Each row below is a small network's average activation on inputs in which a field has the value named, seen along a few directions.
Related values have similar rows: they may be neighbours, one step apart, or belong to one group.
(in the rows, 500 means zero)
Random noise pushes rows far along 7 fixed directions. That doesn't count. These rows show it; they differ only by the noise:
[497 618 399 318 785 448 539 617 630 487 612 686 620 449 723 250 597 504
 599 317]
[557 283 364 278 398 488 634 565 690 692 619 603 716 677 397 564 607 316
 655 432]
[421 602 625 452 603 576 528 522 303 599 609 544 151 300 465 448 592 658
 340 553]
[460 756 586 877 523 363 543 358 527 367 335 432 625 520 629 548 382 507
 417 626]
[474 496 586 428 458 405 533 490 407 495 506 622 563 467 462 494 420 617
 658 400]
[614 390 684 758 440 424 588 577 522 609 526 546 399 527 553 601 443 495
 303 553]
[475 627 472 631 511 461 613 448 606 533 471 480 586 566 522 547 560 407
 427 609]
[542 613 578 547 509 378 793 671 658 625 543 728 497 559 505 502 673 486
 366 506]
[574 628 636 725 689 452 588 597 483 466 486 585 431 446 580 458 556 512
 341 589]


Values of Bukud:
u12: [482 345 580 490 395 502 509 577 442 625 522 518 340 476 530 580 462 551
 272 465]
u1: [530 489 483 525 517 496 529 414 624 606 514 516 467 460 683 491 520 512
 362 507]
u5: [622 354 398 414 477 542 454 678 645 486 560 506 530 564 552 405 533 403
 483 385]
u7: [543 571 706 666 479 366 624 542 456 506 463 626 367 449 507 532 475 622
 389 503]
u10: [574 302 543 216 294 457 459 675 433 467 562 694 570 526 274 491 440 611
 858 304]
u2: [323 787 314 496 383 564 554 384 744 585 551 347 396 557 501 460 695 423
 360 616]
u11: [476 477 467 520 539 584 436 429 568 614 631 365 294 491 565 493 536 440
 339 561]
u8: [648 439 436 638 561 590 524 612 550 385 447 379 526 637 445 542 577 334
 366 643]
u13: [233 761 353 183 554 637 444 445 542 554 513 495 362 379 538 394 632 617
 506 455]
u6: [506 755 390 552 945 667 491 522 368 245 351 390 509 393 470 348 706 409
 408 700]
u4: [313 724 415 620 413 375 438 321 474 305 257 392 743 496 572 645 346 540
 633 505]
u3: [590 453 480 517 538 489 478 575 652 516 567 566 483 539 561 383 557 445
 502 429]
u9: [506 494 503 625 438 524 463 470 495 477 452 350 415 519 638 487 414 504
 281 504]
Bukud is arranged as a line.
- A walk along Bukud starts at u13 and steps to its neighbour u4. Put u12, u7, u10, u3 in the order it reaches them. => u12, u10, u3, u7
- Name the neighbours of u9, in listed order. => u8, u6

Values of Revo:
d6: [327 822 384 562 516 478 655 401 585 464 407 376 512 502 601 473 667 469
 263 614]
d11: [346 741 335 328 479 512 480 580 672 509 519 543 440 405 666 349 545 547
 455 362]
d1: [387 769 650 656 480 417 637 396 417 541 518 618 286 388 476 529 564 637
 346 635]
d5: [239 872 369 521 387 709 609 137 608 799 571 253 220 420 425 679 803 365
 190 883]
d3: [532 417 407 503 655 549 415 467 537 505 534 341 528 477 723 465 454 367
 365 506]
d10: [392 538 332 505 217 449 455 305 704 519 513 325 682 681 524 500 416 452
 623 438]
d2: [394 275 388 264 562 611 281 334 425 608 525 361 622 458 479 568 393 484
 725 421]
d12: [619 149 552 377 155 484 522 658 510 555 562 607 553 656 170 654 420 467
 728 432]
d8: [511 455 656 443 366 367 741 599 434 617 446 767 537 494 417 617 562 619
 508 428]
d4: [469 705 554 698 677 422 394 356 470 373 526 447 467 384 710 316 365 584
 446 485]
d7: [539 353 371 390 561 568 475 594 546 468 528 475 505 575 567 475 524 468
 474 408]
d9: [423 694 526 406 630 518 482 490 501 578 670 489 148 346 715 217 513 705
 352 360]
d13: [355 527 277 114 552 508 437 661 739 587 633 602 435 465 861 244 502 591
 492 139]
Revo is arranged as a line.
- A walk along Revo starts at d5 and steps to its neighbour d1. Put d3, d2, d12, d13 in the order it reaches them. => d12, d13, d3, d2
- Fewest steps between d11 and d8? => 5
- Name the neighbours of d9, in listed order. => d10, d4
